These are the activations of a small neural network, seen along a few directions. Each row is one input.
Each table varies a few parts of the input and shows all the possible inputs, shuffled.
A made-up example of a description, with smaller parts first: one of 4 places along a line, together with either a single point or one of 11 places around a ring or (one of 3 separate values, together with one of 8 places around a ring).
Shared parts are said once, and a part with two or three values counts as separate values.

Other details of the inputs vary at random and push rows far along three fixed directions, the same in every table; ignore that.

Rows:
R1: -14  -16  -25  -4  1  8  30  2  3  -7  4  -28  7
R2: 25  6  -25  -7  -16  16  13  3  -5  8  23  -20  -5
R3: -23  -31  12  5  12  0  19  0  -5  -16  -15  6  27
R4: -6  40  36  5  7  24  -17  -8  -3  -1  -32  -6  14
R5: 2  -1  -14  -8  -6  8  9  11  15  -6  2  -6  -7
R6: 23  22  3  7  -1  -8  -18  -2  -15  23  13  29  -22
R7: -2  33  34  -2  10  3  -7  5  15  -13  -21  1  22
R8: -4  36  35  1  -2  26  -18  -6  1  -2  -35  7  17
R9: 6  1  -12  15  0  -35  -5  0  8  10  17  33  -36
R10: -25  -21  15  7  10  -6  29  3  -11  -12  -6  4  30
R11: -6  40  50  2  23  2  -7  5  11  -16  -27  18  25
R12: 16  30  9  -30  -30  24  -9  16  15  -6  20  -35  -7
R13: 22  16  -1  2  -1  0  -23  1  -14  24  1  33  -27
R14: -16  -33  1  -1  0  4  18  5  0  -16  -10  -10  21
R15: 10  17  4  7  12  -17  -17  2  12  5  5  18  -38
R16: 14  30  9  -20  -12  25  -10  15  28  -10  -11  -22  -1
R17: 8  -32  -29  21  13  -19  5  -25  -20  14  18  16  -14
R18: -6  15  19  6  21  7  -6  -10  -23  8  -31  35  25
R19: 3  -39  -30  21  12  -21  6  -21  -29  18  18  18  -13
R20: 2  -6  -14  15  -4  -40  -23  -12  8  11  20  27  -23
R21: -29  -31  8  15  24  -13  12  -13  -1  -19  -28  18  41
R22: -26  -11  1  21  -2  1  14  -12  -18  -3  -19  0  38
R23: -16  -33  0  -2  -3  3  17  2  1  -13  -10  -11  22
R24: 12  32  -6  -24  -26  20  -11  10  21  -6  17  -33  0
R25: 17  25  10  -23  -15  26  -5  21  19  -6  4  -44  -20
R26: 4  -17  -42  -7  -11  23  23  7  -24  13  12  -36  6
R27: 3  -12  -17  13  2  -30  -8  -5  10  10  10  38  -38
R28: 7  7  -22  -16  -15  11  -11  -1  14  -3  19  -34  -12
R29: 25  36  -10  -19  -22  33  3  23  -9  14  10  -24  -4
R30: 15  7  3  -4  4  20  2  -11  -7  3  -4  6  10
R31: 4  4  6  -10  -17  2  2  11  9  -2  10  -18  -3
R32: -13  0  14  -1  7  -3  -13  -14  9  -5  -14  13  21
R33: 10  3  -22  -15  -23  12  -5  9  24  -1  8  -24  -11
R34: 4  21  -8  0  10  13  -1  -2  -18  11  -15  -2  8
R35: 4  36  47  -7  21  26  -13  -10  -17  5  -31  27  28
R36: -29  -31  23  17  18  -19  20  -5  -13  -18  -17  14  39
R37: 4  -8  -13  18  -3  -42  -20  -7  10  10  15  27  -26
R38: -8  -38  -30  -15  -26  11  18  3  4  -4  16  -33  8
R39: 11  -24  -40  -11  -18  28  25  2  -14  7  15  -26  9
R40: 10  8  18  2  3  -18  -26  -2  9  8  6  10  -36
R41: 6  -9  -13  7  -5  -27  -33  -16  11  6  15  30  -27
R42: -6  -18  -39  0  0  15  25  -1  -27  9  -1  -24  18
R43: 9  9  18  -1  2  -17  -30  -7  7  9  11  11  -33
R44: 14  27  8  6  2  -19  -14  10  16  4  9  25  -31
R45: -5  29  50  -17  11  15  -20  -8  2  -11  -12  -6  14
R46: -2  -25  -40  -8  -15  12  23  14  14  -12  8  -30  4
R47: -6  -37  -29  -4  -11  5  24  11  1  -11  14  -43  -2
R48: 12  33  11  -16  1  21  -7  15  22  -12  -8  -32  -5
R49: -6  -39  -13  20  -4  -39  4  -2  -4  2  15  17  -14
R50: 10  5  16  -6  -8  -12  -33  -8  9  4  12  24  -28
R51: -32  -24  27  12  29  -7  21  -9  -16  -13  -19  10  29
R52: -12  -20  0  11  13  3  26  -13  -31  1  -4  9  43
R53: 16  7  -19  17  0  -25  -14  -2  -20  26  10  37  -26
R54: 10  -3  -12  -8  -20  4  12  24  10  -5  20  -24  -16
R55: -1  -19  -41  22  0  -27  6  -7  -26  20  7  27  -4
R56: -12  11  31  13  22  -17  -5  -4  5  -14  -21  23  24
R57: -31  -26  9  18  34  -14  17  -13  -8  -17  -22  9  36
R58: 4  0  4  -6  -1  8  4  14  6  -7  6  -22  -16
R59: 29  37  -5  -23  -11  42  -3  11  -5  13  9  -34  -12
R60: -5  36  50  -10  7  13  5  11  4  -8  -13  6  10
R61: -12  -28  -29  1  0  -1  19  -1  6  -10  0  -33  14
R62: 13  10  21  -3  -6  -12  -29  1  15  7  2  22  -32
R63: -24  -30  -2  2  9  2  32  -2  -10  -8  -1  -15  14
R64: 6  -7  -14  -16  -21  14  15  16  11  0  15  -17  -23
R65: 6  44  21  -9  11  27  -10  1  -11  6  -34  15  22
R66: -9  4  2  -2  6  -1  -10  -11  8  -3  -3  -11  10
R67: 4  -22  -4  12  0  -28  -9  2  3  8  13  37  -41
R68: 5  -7  4  9  -8  -36  -21  -6  2  11  22  26  -29
R69: -20  -21  -11  3  8  -2  11  -9  3  -9  -8  -22  25
Each input here is: one of 3 separate values, together with either a single point or one of 6 places along a line or (one of 2 separate values, together with one of 8 places along a line).
Changing only the choice among 3 separate values turns R40 into R62. The same change can be made to R25. Which row results? -> R23
Changing only the choice among 3 separate values turns R65 into R55. The same change can be made to R41. Which row results? -> R24
Start at R28 and move only the place on the line of 8, one step at a time. The first step leads to R66. Which rows follow, in order? -> R69, R61, R48, R57, R15, R1
Which other rows does R60 become when the choice among 3 separate values takes its other values? List them by row number. -> R63, R64
Start at R30 and move only the place on the line of 6, one step at a time. The first step leads to R39. Which rows follow, in order? -> R35, R13, R18, R65
Which other rows does R9 become when the choice among 2 separate values takes its other values? List them by row number. -> R60
Which other rows does R59 become when the place on the line of 6 takes its other values? List them by row number. -> R17, R19, R26, R34, R42

Rows:
R70: -2  9  25  11  20  -8  0  -2  -9  2  -14  32  3
R71: -3  10  25  11  16  -10  -1  -1  -10  3  -12  33  4
R72: -2  -14  -31  2  -8  6  18  -1  -14  5  7  -13  12
R73: 0  13  17  8  16  -6  -9  -11  -13  7  -14  31  11
R74: -8  2  32  6  14  -10  -14  -13  -7  0  -7  20  4
R75: -4  11  14  -8  7  20  -2  -8  -8  -1  -12  -11  20
R76: -7  -11  17  9  13  -17  -11  -14  -8  2  -1  19  -3
R77: -8  -44  -19  16  -1  -30  12  -3  -11  4  18  17  -15
R78: -8  8  18  9  11  -16  -19  -14  5  -2  -13  25  11
R79: -9  9  18  8  17  -13  -18  -15  5  -3  -15  21  9
R80: -5  -7  -22  -6  -1  21  24  1  -12  -1  -3  -25  25
R81: -14  -19  -10  -7  -5  10  22  6  10  -17  -1  -29  23
R82: -17  -36  -29  18  2  -22  15  -7  -8  0  -1  9  9
R83: -7  1  33  5  12  -10  -14  -13  -5  1  -6  23  5
R84: -7  2  33  9  16  -13  -4  -2  -6  -2  -9  23  0
R85: -11  -38  -36  21  4  -31  8  -8  -6  5  6  18  -11
R86: -13  -39  -18  19  8  -38  2  -11  3  -2  9  18  -12
R87: 19  37  4  -8  -13  7  -18  14  17  4  0  0  -24
R88: 20  7  -28  1  -16  -9  -12  12  14  10  15  -3  -41
R89: -2  22  29  -11  9  28  -5  -7  -6  -4  -21  -7  29
R90: -7  -10  -15  -3  -4  15  32  12  -9  -5  -1  -23  20
R91: -1  31  23  -7  12  25  3  -2  -8  -2  -21  -5  29
R92: -15  -17  -1  -15  -3  27  25  0  -5  -12  -3  -41  31
R93: 7  -2  -21  -15  -25  9  8  17  21  -8  16  -34  -10
R94: -10  -12  -1  -1  -2  -5  7  2  11  -11  0  -5  8
R95: 22  -2  -30  -5  -19  1  -14  1  -1  16  24  -12  -35
R96: -6  24  23  -6  9  19  2  4  6  -10  -26  -3  24
R97: -11  -37  -34  19  1  -31  -3  -15  -2  3  11  10  -6
R98: -9  -6  -9  -9  -1  27  37  14  -9  -10  -8  -34  32
R99: 19  26  19  -17  -12  12  -20  6  11  3  9  -7  -23
R100: -4  10  24  12  24  -9  1  -2  -10  2  -15  30  2
R101: -7  -34  -21  22  8  -31  12  -5  -16  9  8  32  -10
R102: 19  33  6  -12  -10  9  -25  5  22  1  2  -7  -18
R103: 23  34  10  -14  -13  16  -24  4  6  10  6  -5  -18
R104: 13  -5  -27  -2  -20  -14  -8  11  20  2  26  -11  -38
R105: -10  7  18  -6  6  6  4  3  12  -15  -11  -13  17
R106: 16  36  5  -11  -12  7  -25  6  20  2  3  -8  -18
R107: 20  27  21  -12  -6  11  -10  16  11  1  7  -4  -28
R108: -7  -7  -10  -1  -4  -1  -1  -5  7  -5  -2  -5  13
R109: 20  -2  -12  -5  -18  -7  -5  15  8  7  26  -1  -44
R110: -7  -11  19  11  17  -18  0  -4  -7  -1  -3  23  -7
R111: -3  12  14  -7  2  18  -3  -6  -8  0  -11  -9  22
R112: -2  -6  8  8  9  -10  -15  -16  -12  8  -4  25  3
R113: 18  36  5  -10  -11  10  -17  14  18  3  -2  0  -22
R114: -2  -18  -32  2  -9  4  18  -2  -13  5  8  -10  13
R115: 18  8  -31  -14  -20  25  10  12  0  7  13  -29  -7
R116: -25  -30  -3  -15  -3  33  38  -2  -9  -19  -7  -47  54
R117: 18  -8  -20  -2  -16  -8  0  15  5  8  27  -10  -44
Changing only one part turns R76 into R99. The same change can be made to R97. Which row results? -> R108
What is each input in this table made of? -> one of 6 places around a ring, together with either one of 3 separate values or one of 5 places around a ring
Which other rows does R108 become when the choice among 3 separate values takes its other values? List them by row number. -> R94, R113
List by row number the other rows that have the place on the ring of 6 in common with R82. -> R72, R74, R84, R90, R104, R106, R111

Rows:
R118: 10  -30  -43  2  -17  -3  15  14  10  2  22  -18  -29
R119: 0  -23  7  6  -14  -40  -31  -6  19  -1  25  12  -42
R120: -17  -21  0  7  15  -10  -1  -23  -11  -3  -12  22  35
R121: 18  -2  -1  0  -12  -17  -13  5  8  11  23  28  -41
R122: 4  8  -15  -24  -24  30  18  18  17  -10  4  -30  18
R123: -24  -28  -13  4  12  5  30  0  -9  -8  -13  -19  27
R124: -9  2  3  9  5  -1  -3  -13  -8  -2  -11  9  24
R125: 0  18  6  -6  2  6  7  7  17  -11  -2  -9  7
R126: 7  23  12  -14  3  21  5  14  21  -10  -6  -18  -8
R127: -24  -25  7  24  22  -25  13  -12  -6  -9  -13  28  32
R128: 13  2  -13  15  -1  -34  -18  4  5  9  15  28  -35
R129: -1  28  21  1  14  -10  -9  1  9  -5  -9  15  -1
R130: 13  31  26  -16  -3  21  -12  12  19  -3  -12  9  -12
R131: 12  -5  -13  12  -5  -20  -24  -5  -1  21  7  31  -43
R132: -30  -31  -2  -3  -12  -8  5  -6  18  -24  -3  -28  32
R133: 3  17  22  5  14  0  -11  5  -1  2  -17  12  -6
R134: 3  18  26  3  16  -1  -10  6  2  -4  -16  16  -7
R135: -2  -5  -7  -12  -16  22  25  13  -9  -3  3  -33  18
R136: 5  -17  -25  8  3  -21  -2  5  4  4  14  10  -38
R137: -22  -24  0  23  14  -25  9  -14  -17  -2  -16  27  31
R138: 15  -9  -22  7  -19  -13  -4  2  -8  16  25  2  -34
R139: -22  -11  18  21  21  -28  -7  -17  -14  2  -21  49  25
R140: 12  -8  -24  3  -8  -14  -6  -4  -2  11  30  -3  -36
R141: -2  9  30  8  12  -5  -12  -14  -15  4  -8  24  8
R142: 6  -28  -44  -5  -21  -1  11  13  4  5  17  -9  -27
R143: -7  -9  17  7  10  -5  13  1  -4  -8  0  9  13
R144: 9  -16  -28  15  -5  -18  -9  0  -4  14  13  7  -38
R145: -6  3  6  3  11  12  -1  -5  -6  -4  -13  -4  10
R146: -21  -28  -7  -1  -4  10  26  -5  -19  0  -2  -11  34
R147: 2  2  1  -11  -7  16  20  17  -2  -7  6  -27  9
R148: -10  18  18  11  20  -12  -14  -18  -1  -1  -11  20  11
R149: 0  19  19  2  18  3  -15  -9  1  -1  -12  9  -7
R150: 3  8  -5  -21  -11  25  25  20  5  -10  11  -44  6
R151: 12  32  13  -8  10  3  -20  -6  12  0  -2  -1  -2
R152: -17  -13  21  25  22  -30  0  -17  -5  -6  -18  48  24
R153: -16  -26  -11  -5  -6  14  20  -8  -17  -2  3  -13  29
R154: 14  -23  -24  0  -10  -15  -11  -9  -6  15  27  12  -28
R155: 10  -6  -21  5  -8  -16  -3  1  -3  13  27  -4  -36
R156: 4  16  28  -1  5  -2  -3  4  -5  -2  -5  16  -1
R157: -23  -32  6  19  22  -18  14  -12  -16  -7  -21  27  21
R158: 8  31  19  -3  -1  2  -9  7  7  -3  -11  11  2
R159: 14  35  26  -9  -2  13  -8  16  1  3  0  -8  -9
R160: -8  -8  23  15  33  -13  -14  -20  -10  0  -20  30  11
R161: -20  -45  -18  1  9  7  19  -16  -13  -5  -11  -3  34
R162: 7  34  22  -3  11  7  -16  1  6  3  -13  1  -16
R163: -11  -14  12  2  21  -6  5  -17  -11  -4  -1  3  19
R164: 3  15  13  -6  0  16  -1  1  -7  -1  2  -14  6
R165: 18  19  11  -17  -8  22  -5  2  0  1  5  -18  1
R166: 8  26  25  -2  5  10  -11  7  1  1  -19  9  -5
R167: 16  29  21  -11  -4  19  -6  13  18  -5  -10  -1  -12
R168: 2  -37  -38  3  -13  -15  24  6  4  1  34  -14  -22
R169: -27  -31  -19  8  -1  -2  22  -12  -15  -1  -10  -1  43
R170: 11  25  12  -11  -9  20  0  12  -2  3  4  -23  -4
R171: -3  12  4  3  3  -1  1  7  0  -1  -8  -3  12
R172: 8  13  18  -9  -7  13  7  10  6  -5  2  -4  1
R173: -3  5  -17  -8  -18  21  17  6  -2  -3  -3  -32  25
R174: 10  33  2  -9  -8  19  -10  5  7  -1  0  -19  3
R175: -17  -2  16  15  17  -16  -14  -24  -11  3  -17  40  25
R176: 6  -10  -33  13  -5  -30  -5  2  4  11  20  8  -29
R177: -7  9  -16  -8  -8  15  16  5  4  -4  0  -36  18
R178: 19  1  -12  4  8  -16  -25  -8  8  11  13  13  -45
R179: 13  42  31  -11  4  8  -11  11  6  2  -1  -6  -14
R180: 20  -6  -5  10  4  -26  -24  -9  -5  16  23  23  -39
R181: 4  -8  -13  -14  -6  29  11  1  0  -5  -5  -31  15
R182: 0  22  38  -15  -8  5  -33  5  35  -14  -10  -13  -17
R183: 11  12  -14  -19  -16  28  5  4  7  -5  2  -36  19
R184: 6  -34  -48  9  -19  -8  9  1  -6  13  17  -11  -26
R185: 15  31  16  -5  6  5  -23  -3  8  2  -4  3  0
R186: 1  -4  -18  -10  -14  29  13  3  -2  -3  -3  -34  10
R187: -9  -6  -16  -11  -12  12  17  9  1  -8  -2  -12  23
R188: 6  37  20  2  4  2  -16  1  3  4  -11  5  2
R189: 3  -33  -38  2  -22  -11  12  7  -10  12  27  -4  -20
R190: -9  -14  -6  -14  -11  16  25  10  -7  -6  4  -18  20
R191: 9  22  6  -17  -10  26  -4  15  7  2  -10  -11  -6
R192: -25  -35  -11  7  9  6  16  -16  -16  -4  -15  4  32
What is each input in this table made of? -> one of 3 separate values, together with either a single point or (one of 4 places along a line, together with one of 6 places along a line)
Changing only the choice among 3 separate values turns R136 into R129. The same change can be made to R192. Which row results? -> R175
Changing only the choice among 3 separate values turns R160 into R180. The same change can be made to R118. Which row results? -> R143
Which other rows does R139 become when the place on the line of 4 takes its other values? List them by row number. -> R137, R171, R176
Which other rows does R137 become when the place on the line of 6 takes its other values? List them by row number. -> R124, R152, R158, R173, R183
Which other rows does R152 become when the place on the line of 4 takes its other values? List them by row number. -> R122, R125, R127
